A small network was trained on invented records. Each row is its activation on one of them, seen along a few directions.
Each row is followed by the record's values for the fields SORU, NEF, DABOR, KONOV.
Not every record has every field; a missing one is left out.
Other fields move the rows too, some of them a lot.
Random noise pushes rows far along 2 fixed directions. That doesn't count. These rows show it; they differ only by the noise:
[  79  354    2    5  -32  312 -252 -517  399 -317 -130  366 -162 -194
  -18 -664  158  159   84  -84 -117]
[ 129   63 -200 -116 -242 -290  -90  -14 -201 -180  -48 -120    8  227
   64   36 -238 -235 -251   94  -69]
[ 324 -134  142  138  125  -56  145  187 -273  -19  -61 -226  145  359
 -165  374 -432  201  166  -34 -293]
[ 148   93 -107  -53 -144 -132  -88  -86  -90 -183  -67  -37   -6  161
   13  -56 -187  -88 -119   38 -113]

[-310  -27 -158 -172 -157 -311  -59   97 -132  200  176   19   93   53
  244   81  -29 -297 -519   93  106]  (SORU deni; NEF pugo; DABOR vam; KONOV pebir)
[-112  -44 -122  165  -54 -229  -39  204   38 -278 -194 -190   90  -85
  127  340  232 -242 -327  -77   65]  (SORU kufat; NEF pugo; KONOV bola)
[  62 -346  170  451  255  123  240  636   54   99 -258 -715  183  203
 -170  708  -98  383  270  -87 -200]  (SORU dupit; NEF nupep; DABOR vam; KONOV bola)
[   7 -340  226  461  404   78  290  498  -11  296 -113 -312  174  113
   33  774  -75  380  176  -25 -113]  (SORU dupit; NEF nupep; DABOR vam; KONOV bola)
[  52  358 -180 -205 -254  169 -398 -376   85 -706   91  546 -249 -261
  125 -842  186 -380  127 -170   -6]  (SORU kufat; NEF tova; DABOR gade; KONOV kiba)
[  91   98  241 -125   45   97   89 -364  -84  122   74  163  -11  155
 -227 -477  -91  214  120 -103 -131]  (SORU kufat; NEF pugo; KONOV kepo)
[-420  157 -358   50 -342 -172 -157   56  307 -318 -209 -284  -34 -303
  192   37  462 -371 -521   89  320]  (SORU deni; NEF pugo; DABOR vam; KONOV bola)
[ 120 -297   89  -16  154 -313  207  269 -461   70  124 -192  229  381
  -80  334 -360  -52  -65  -32 -120]  (SORU kufat; NEF pugo; KONOV kiba)
[-227  -35 -291 -392 -252 -469  -62   -2 -425  244  257  -47   54   96
  200  -25 -100 -387 -610  243  367]  (SORU deni; NEF pugo; DABOR vam; KONOV kiba)
[ 171   62   52 -115   -8  174  -68 -250   20 -148  148  353 -154  -84
  -24 -546  -64  105  289  -61 -124]  (SORU dupit; NEF pugo; DABOR gade; KONOV kiba)
[-368   56 -310 -262 -327 -300 -153 -295   74   47   41  -80 -161  -91
  231 -409   60 -357 -467  334  315]  (SORU dupit; NEF nupep; DABOR vam; KONOV kiba)
[-260 -105 -129    2  143 -292    7  240 -267  527   29  164   95 -243
  301  409  264 -162 -548  227  337]  (SORU deni; NEF pugo; DABOR vam; KONOV bola)
[ -83  -46  100 -336  -18 -194  128 -203 -469  726  325  195  -48  168
  -24 -243 -174   57 -283  207  155]  (SORU deni; NEF pugo; DABOR vam; KONOV kepo)
[ 299  105  540   94  495  590  -40 -223 -147  182  146  853  137 -264
 -140 -122   23  564  557 -219 -216]  (SORU kufat; NEF tova; DABOR gade; KONOV pebir)
[ 212 -317 -158  110  -15 -277   85  362 -203  -39 -173 -535   92  281
    8  605 -167 -232  -84    5  -97]  (SORU dupit; NEF nupep; KONOV fene)
[ -27   67  -94   97   47 -112 -142   89    7 -169  -81  101  112 -141
  182  295  305 -128 -330  -99  186]  (SORU kufat; NEF pugo; KONOV bola)
[-278   91   76 -119 -161   15   49 -398  280  249  -24 -135 -187   52
  -88 -600  -20  110   15  158  -12]  (SORU dupit; NEF nupep; DABOR vam; KONOV kepo)
[ -68  118 -303 -299 -460 -364 -112   46 -114 -278   97   25  -55   64
  200  -97 -134 -435 -368  118   -6]  (SORU dupit; NEF pugo; DABOR gade; KONOV pebir)
[ -55 -144 -302 -129  -53 -369   20   41   16  164  -58 -120   15   40
  228  256  132 -287 -455  146  198]  (SORU dupit; NEF nupep; KONOV fene)
[-131  101  188   47  324  388 -129 -391  275  159  129  391 -152 -341
  -75 -666  207  255  228 -128  -34]  (SORU deni; NEF pugo; DABOR vam; KONOV kiba)
[-486  101 -443 -172 -321 -413 -265  -61  169  148  -64   39 -115 -313
  579  -36  441 -494 -795  292  462]  (SORU dupit; NEF nupep; DABOR vam; KONOV bola)
[ -24 -113  393  111  545  317  149 -239  142  703  197  195  -63 -189
 -185 -232   -3  591  244  132  -66]  (SORU dupit; NEF nupep; DABOR vam; KONOV kiba)
[ 125  186  210  234  460  531  -93 -382  437  -72 -143  575  -29 -455
  -55 -301  471  296  277 -232    6]  (SORU kufat; NEF pugo; KONOV fene)
[ 196  114  130  319  124  433 -298   61  290 -394 -192  263 -152 -291
    3 -144  296  135  478 -283 -235]  (SORU dupit; NEF pugo; DABOR gade; KONOV bola)
[  88 -163  189   33  321 -109  121   38 -275  165  176  181  120  187
  -61  104 -148  100    7  -26  -89]  (SORU kufat; NEF pugo; KONOV kiba)
[-161  207 -448 -137 -444 -381 -334  145 -165 -457  -32  267  -87 -260
  404   45  344 -749 -540   54  284]  (SORU kufat; NEF tova; DABOR gade; KONOV bola)
[-141   15  -24 -328 -118 -369  131 -106 -430  550  274  -40  -34  206
   14 -115 -179 -183 -304  246  102]  (SORU deni; NEF pugo; DABOR vam; KONOV kepo)
[  -9  378  -31  -36  -96  284 -300 -623  489 -272 -139  312 -103 -294
  -45 -655  269  165   21  -51  -39]  (SORU dupit; NEF nupep; KONOV pebir)
[ -82 -166  -88 -115  -84 -196  168   80 -114  252   82 -480   94  177
  -93   44 -232   37 -152  262   91]  (SORU dupit; NEF nupep; DABOR vam; KONOV kiba)
[ -39 -176  218  453  391  279  144  341  141  113 -100  -85  121 -125
  -58  372  131  364  226 -256 -131]  (SORU deni; NEF pugo; DABOR vam; KONOV bola)
[ 288 -151  -15 -162  -95 -410   53  494 -903 -111  205   85  123  355
   92  619 -573 -322 -110  -75 -104]  (SORU kufat; NEF tova; DABOR gade; KONOV pebir)
[ 111 -316   70  -36  184 -275  315  416 -663  340  212 -426  289  401
 -132  654 -454   46  -29  154   51]  (SORU deni; NEF pugo; DABOR vam; KONOV kiba)
[ -48  117 -170   80 -178   23 -194  148   57 -520  -54  267   12 -220
  186   74  266 -190 -122 -259  106]  (SORU kufat; NEF tova; DABOR gade; KONOV bola)
[ 115 -273  111  199  271  141  177  338   40  361 -108 -439  136   83
 -124  481  -79  209  159   21  -40]  (SORU dupit; NEF nupep; DABOR vam; KONOV fene)
[  96  141 -298   69 -329  274 -227  -50  422 -742 -206   70  -67 -108
   85 -284  229 -236  207 -211  -40]  (SORU dupit; NEF pugo; DABOR gade; KONOV fene)

Which values does each new row have?
[-229 -127 -256  -36 -149 -207   33  138  226  115 -179 -569   15  -28
   43  302  125 -268 -284  204  199]  (SORU dupit; NEF nupep; DABOR vam; KONOV fene)
[ 376  109  284  134  236  333   24   85 -261 -320   80  389  101   47
 -213  161 -225  309  546 -267 -270]  (SORU kufat; NEF tova; DABOR gade; KONOV pebir)
[ -85  -54   -9  195  112  -85    8  123  284   25 -168 -100   67  -95
  133  206  258   69 -241    2   28]  (SORU dupit; NEF nupep; KONOV bola)
[-268   21 -164  310 -136   87   -5  153  547 -275 -311 -512   50 -158
   33  146  331   83  -49    0   52]  (SORU dupit; NEF nupep; DABOR vam; KONOV bola)
[-267  -78  141  321  216  215   76  125  610  180 -131 -208   86 -203
   44  121  346  392   18  -96   -9]  (SORU dupit; NEF nupep; DABOR vam; KONOV bola)
[ -49 -298  124  -19  328 -263  143  183 -588  588  281  112   63  112
   57  344 -268  -17 -135  182   70]  (SORU deni; NEF pugo; DABOR vam; KONOV kiba)
[-104  213  -67 -240 -264   11   32 -482  150  265   30 -195 -158   37
 -200 -653  -30  119   65  165   17]  (SORU dupit; NEF nupep; DABOR vam; KONOV kepo)
[ -83 -135 -381   72 -357 -537   -3  361  -53 -281 -227 -638  124  176
  224  561   83 -425 -503  132   92]  (SORU dupit; NEF nupep; KONOV bola)
[ 395  -37  199  111   89  173   41  233 -245 -224  -25  -59   43  208
 -262  252 -366  250  520 -140 -375]  (SORU dupit; NEF pugo; DABOR gade; KONOV pebir)
[  45    8  105  215   42  355  -26   -1  270 -112 -159 -306  -22   50
 -240 -156 -103  297  369  -85 -306]  (SORU dupit; NEF nupep; DABOR vam; KONOV pebir)
[  74  227  154  -10   52  293 -298 -332  153 -181    6  675 -249 -276
   98 -536   42   56  284 -161 -193]  (SORU dupit; NEF pugo; DABOR gade; KONOV pebir)
[ 159   -8  106  206  338  281  -55  -92  126 -162 -138  293  -39 -133
   -2   59  194   49  184 -249  -20]  (SORU kufat; NEF pugo; KONOV fene)
[ 185  -38   88 -193   31 -320  100  161 -463  389  239  272   60  102
   31  212 -364  -74 -117  209  -39]  (SORU dupit; NEF pugo; DABOR gade; KONOV pebir)
[-121   56  127 -195  -17    7  123 -263 -124  366  167   95 -115  104
 -126 -450  -91  125  -41  101   34]  (SORU deni; NEF pugo; DABOR vam; KONOV kepo)
[ -48 -107   15  -10  169  -35   29   -1 -208  260  206   97   18   21
  -21 -117  -89   23   15   48   36]  (SORU deni; NEF pugo; DABOR vam; KONOV kiba)
[-142   -4 -507 -308 -374 -467 -140  177 -226 -238   90  229  -22  -19
  357  187  134 -767 -556   52  298]  (SORU kufat; NEF tova; DABOR gade; KONOV fene)
[  33   14 -231   -2 -303 -199  -93  171 -126 -144  -82 -543  -23  232
 -104  168 -236 -224  -49  150 -101]  (SORU dupit; NEF nupep; DABOR vam; KONOV pebir)
